Each row below holds a small network's activations on one input, seen along a few directions.
In each table, some parts of the input vary, and every possible input appears once, in random order.
Descriptions start from the smaller parts, as in this example, which fits no table here: one of 8 places around a ring, together with either a single point or one of 9 places around a ring or (one of 2 separate values, together with one of 6 places along a line).
Shared parts are said once, and a part with two or three values counts as separate values.
In the rows, 128 means zero.

Other details of the inputs vary at random and push rows far along two fixed directions, the same in every table; ignore that.

Rows:
x1: [117 140  79 159 111 143 104 167 109 129 123 154 134 122 113]
x2: [118 121 201  74 135 116 179  90 137 114 166 140 145 120 128]
x3: [102 135  91  81 143 100 217 136  73 147 192 182 128 121  99]
x4: [146 142  86 141 130 125 126 170 122 154 105 126 116 137 147]
x5: [139 116 167 135 111 135  81 109 165 113  96 118 127 128 145]
x6: [146 147  86 152 132 122 118 158 115 164 115 123 113 143 125]
x7: [140 123 165 132 108 146  73 107 155  94  95 109 127 137 143]
x8: [147 132  76 146 126 136 129 171 118 152 107 128 123 132 145]
x9: [144 136  77 155 127 129 120 159 113 162 119 124 122 140 124]
x10: [137 109 158 131 104 156  79 110 156  89 103 111 133 133 136]
x11: [117 114 188  87 155 118 169  85 128 131 151  98 114 137 132]
x12: [116 147  68 165 151 132 124 138 125 149 118 119 130 119 110]
x13: [141 118 152 130 121 105  71 105 139  99 112 100 120 130 155]
x14: [128 120 165 141 116 136  74 112 144  91 109 112 128 131 151]
x15: [144 111 165 138 109 135  80 118 160 103 113 110 150 114 139]
x16: [129 135  76 153 110 140 116 166 127 152 112 168 135 122 106]
x17: [107 127 174  97 172 121 176  69 144 119 156 103 121 124 129]
x18: [128 135  78 159 135 129 118 155 106 162 112 119 122 134 111]
x19: [101 136 109  99 132 120 225 145  91 137 189 184 140 114  90]
x20: [114 117 197  87 132 115 180  90 133  97 167 133 132 121 131]
Each input here is: one of 2 separate values, together with either a single point or one of 4 places along a line or one of 5 places around a ring.
Changing only the choice among 2 separate values turns x15 into x2. The same change can be made to x8. Which row results?
Answer: x4
Which other rows does x2 become when the place on the ring of 5 takes its other values? List them by row number.
Answer: x5, x7, x14, x20
Which other rows does x11 become when the choice among 2 separate values takes its other values? List them by row number.
Answer: x18

Rows:
x21: [130 120 128 121 128 126 137 126 129 128 133 126 124 129 136]
x22: [129 125 130 121 123 125 132 133 118 123 134 131 128 130 130]
x23: [132 130 132 122 138 125 140 126 128 143 126 117 119 137 133]
x24: [122 122 136 124 124 130 129 122 130 123 133 136 134 123 120]
x25: [146 123 130 152 107 136  68 131 148 113  96 114 130 129 142]
x26: [126 127 137 122 125 134 135 129 131 131 126 137 130 129 126]
x27: [127 129 132 129 130 133 140 128 134 132 128 130 131 126 123]
x28: [119 128 130 132 131 133 134 123 127 124 133 127 130 125 117]
x29: [117 134 131 131 136 128 132 119 129 122 133 127 129 122 120]
x30: [134 123 131 122 127 125 139 134 129 134 131 128 125 130 136]
x31: [128 130 131 121 126 118 130 128 122 121 134 133 130 124 131]
x32: [132 129 139 120 120 131 134 132 127 129 130 138 129 132 129]
x33: [134 128 138 120 119 128 133 132 130 130 131 139 131 129 128]
x34: [134 129 126 160 116 133  64 128 146 113  95 114 130 124 135]
x35: [122 126 129 122 126 136 133 126 130 127 128 138 129 128 124]
x36: [135 126 136 117 123 128 137 137 125 129 129 132 127 133 136]
x37: [121 128 128 128 132 137 138 122 132 125 129 128 128 128 123]
x38: [131 127 132 125 131 132 139 129 133 134 130 127 132 128 129]
x39: [124 133 132 125 144 118 133 115 124 133 131 115 120 132 130]
x40: [141 119 131 154 112 140  68 127 154 113  92 111 131 126 140]
x41: [137 130 126 162 123 133  68 126 146 114  99 101 129 125 140]
x42: [131 125 128 117 124 130 135 133 123 124 130 132 126 132 135]
x43: [128 128 132 120 121 132 132 128 126 124 131 139 128 131 127]
x44: [132 123 136 121 128 127 139 131 129 131 130 125 122 133 139]
x45: [128 127 127 125 139 120 134 120 123 138 132 116 122 131 126]
x46: [129 129 124 123 141 127 138 122 125 139 127 117 118 136 131]
x47: [127 128 129 125 140 123 135 120 121 137 131 115 120 134 127]
x48: [125 127 128 126 132 117 132 124 124 125 136 128 126 125 132]
x49: [131 127 124 122 140 124 137 120 128 139 128 117 121 133 131]
x50: [137 125 133 117 122 126 137 137 127 130 129 133 129 130 135]
x51: [130 123 130 120 122 123 131 132 121 123 135 131 131 127 129]
x52: [120 125 133 125 125 132 129 125 126 124 132 137 131 126 119]
x53: [123 127 127 127 132 135 138 122 134 126 130 129 131 125 122]
x54: [134 131 125 124 138 123 139 130 127 146 126 120 121 134 131]
x55: [125 133 132 125 124 121 126 125 125 121 135 140 132 124 123]
x56: [129 127 137 124 132 135 139 127 132 132 130 124 129 131 131]
x57: [125 128 135 123 120 128 128 128 122 122 135 138 130 130 122]
x58: [133 123 128 116 123 127 135 132 126 124 131 132 129 129 134]
x59: [124 126 126 129 131 130 133 125 126 129 136 126 133 124 121]
x60: [125 127 126 125 133 137 137 125 130 129 131 126 129 130 128]
x61: [119 130 133 125 129 125 128 120 130 123 133 138 133 121 121]
x62: [118 134 129 132 135 125 132 119 130 123 134 129 132 120 118]
x63: [123 127 128 129 132 132 134 125 124 128 135 125 131 127 123]
x64: [127 121 128 125 127 121 134 128 123 127 136 126 126 127 131]
x65: [126 123 128 126 128 124 134 129 121 127 135 126 124 130 131]
x66: [126 129 135 128 131 135 139 126 133 130 127 127 129 128 126]
x67: [128 125 137 121 124 132 135 128 134 131 127 138 132 126 126]
x68: [121 127 128 132 131 130 134 122 129 124 134 128 133 122 116]
x69: [124 134 134 124 125 123 127 125 123 120 134 139 130 127 124]
x70: [139 129 123 163 122 131  67 127 148 116  99 102 132 122 139]
x71: [124 129 129 126 133 119 133 125 122 125 135 127 123 127 133]
x72: [129 172   6 179 112 125 119 212  79 178 116 189 134 124  83]
x73: [127 126 125 125 133 134 137 124 131 130 132 127 132 127 127]
x74: [128 123 126 122 129 129 137 129 126 128 131 127 122 132 136]
x75: [127 131 131 121 127 121 130 129 119 121 133 132 128 127 132]
x76: [126 134 126 126 143 115 133 118 124 136 131 118 122 129 128]
Changing only one part turns x54 into x23. The same change can be made to x49. Which row results?
Answer: x46
Changing only one part turns x36 into x50. The same change can be made to x43. Which row results?
Answer: x25
Describe the family of inputs behind these rows.
Answer: one of 2 separate values, together with one of 4 places along a line, together with either a single point or one of 6 places around a ring
Which other rows does x42 become when the choice among 2 separate values takes its other values? List them by row number.
Answer: x58
Which other rows does x62 become when the place on the ring of 6 takes its other values? List them by row number.
Answer: x31, x48, x55, x61, x70
Start at x34 and move only the place on the ring of 6, one step at a time. The first step leads to x29. Which rows follow, in order?
Answer: x41, x71, x75, x69
List by row number the other rows that have the choice among 2 separate values and the place on the line of 4 in common with x57.
Answer: x22, x28, x47, x52, x63, x65
